M = array([-15, -63,  13, -43])
The first entry -> -15
Find the third entry from the left.
Answer: 13
The entry just right of 13: -43

X =
[[207 595 669 356 682 677  78 532 301 452 479 455 445]
 [285 519 683 369 358 729 266 707 454 432 425 148 372]
 [598 776 189 473 722 723 666 452 515 152 492 580 403]
 [279 642 813 328 286 638 398 648 744 603 518 322 733]
 [470 163 565 608 361 533 497 601 335 613 509 979 646]
 [368 475 643 602 386 538 819 439 891 658 351 273 350]
 [833 641 486  42 438 532 521 588 649 303 384 481 631]
 [612 595 706 183 343 317 447 777 467 324 317 303 638]
 [993 572 340 285 532 450 534 596 589 745 331 356 517]
 [422 457 347 880 593 424 869 425 657 235 624 490 419]
 [384 530 561 173 522 500 442 120 276 432 701 372 319]]
Find the 3rd entry, reading row by row.
669
Find the entry just left of 538.
386
The first entry, reading row by row -> 207
Find the entry in the bottom-left corner.
384
Find the entry directly above 601.
648
Find the entry just right of 324.
317
Find the entry directly below the centre entry.
521
Find the entry just left of the smallest entry.
486
Find the entry directly above the centre entry.
497
Find the 4th-last entry, reading row by row.
432
The last entry, reading row by row is 319
The largest entry in the last column is 733
The largest entry in the first column -> 993
Find the 3rd entry on the main diagonal.
189
Find the entry just left of the centre entry.
538
The bottom entry of the column that holds the smallest entry -> 173
Find the last entry in the row that holds the smallest entry.
631
Find the entry directly below 707.
452
The entry directly below the largest entry is 422
Find the largest entry in the first row.
682
The smallest entry in the first row -> 78
The last entry of the largest entry's row is 517
Find the top-right entry.
445
Find the 3rd smallest entry.
120
Find the entry directly above 403.
372
Find the third entry on the diagonal from the top-right corner.
492
Find the 2nd entry on the diagonal from the top-right corner.
148
Find the entry directly below 601.
439
The top entry of the column that holds the smallest entry -> 356
The entry directly above 467: 649

[[121 136 115  92 181 199 230 114 195 141 212  63 162 140  89 161]
 [ 68  62 185  89 123 148 180  74 142 149 113 125 183 128  65 154]
 [155  38 227  79 145 147 198 157 163 156 130 153 121 100 105  81]
 [ 63 116 166 158  94 108  92  76  94 147  67 177 195 156 114 185]
 [204 122 202 172 127 103  94 209 118 154  96 225 101 128 200  89]
 [131  64 226 138 102  98 107 142 106 157  60 213 139 121 137 107]
 [193  77 194  83 175 170 221 188 189 153 180 127 101 104 126  76]
 [ 56  82 182 124 102 122 131  68 111 149  79 157 193 141  86 170]
 [237 172 160 182 156 126 112 232 143 149 147 197  87 138 222  95]]
Indices start at 0.
Which number is the entry in row 0 and column 1?
A: 136
The entry in row 1 and column 0 -> 68
Which number is the entry at row 0, column 2?
A: 115
The entry in the top-right corner -> 161
Which number is the entry directly below 221?
A: 131
The entry just right of the smallest entry -> 227
The bottom-right entry -> 95
The top-left entry -> 121
The entry just left of 166 -> 116
The entry just right of 204 -> 122
The entry at row 2, column 0: 155
Which number is the entry just left of 198?
A: 147
Which number is the bottom entry of the column that holds the largest entry?
A: 237
Which number is the entry directly below 136?
A: 62
The entry directly above 86 -> 126
Which number is the entry directly above the largest entry?
A: 56
The entry directly below 77: 82
Which number is the entry directly above 124?
A: 83
The entry just right of 237 is 172
The entry just right of 123 is 148

m =
array([[-47,  40, -33,  60, -13, -30,  18],
       [ 15,   2,  10,  -5, -51,  20,  17],
       [-14,  19,  -6,  66,  17,  41, -51],
       [-45,  29, -17, -31,  67,  21,   1]])
Which number is the entry directly below -47?
Answer: 15
The entry in the top-left corner -> -47
Which number is the 2nd entry on the main diagonal?
Answer: 2
Which number is the last entry, reading row by row?
Answer: 1
Which number is the smallest entry in the last column?
Answer: -51
The 2nd entry on the diagonal from the top-right corner -> 20
Which number is the first entry of the largest entry's row?
Answer: -45
The fourth entry in reading order is 60
Which number is the entry just left of -5?
Answer: 10
Which number is the second entry, reading row by row?
Answer: 40
The top-right entry -> 18
Which number is the bottom entry of the column that holds the largest entry?
Answer: 67
Which number is the entry just right of the largest entry?
Answer: 21
The entry just left of the largest entry is -31
The entry directly below 19 -> 29
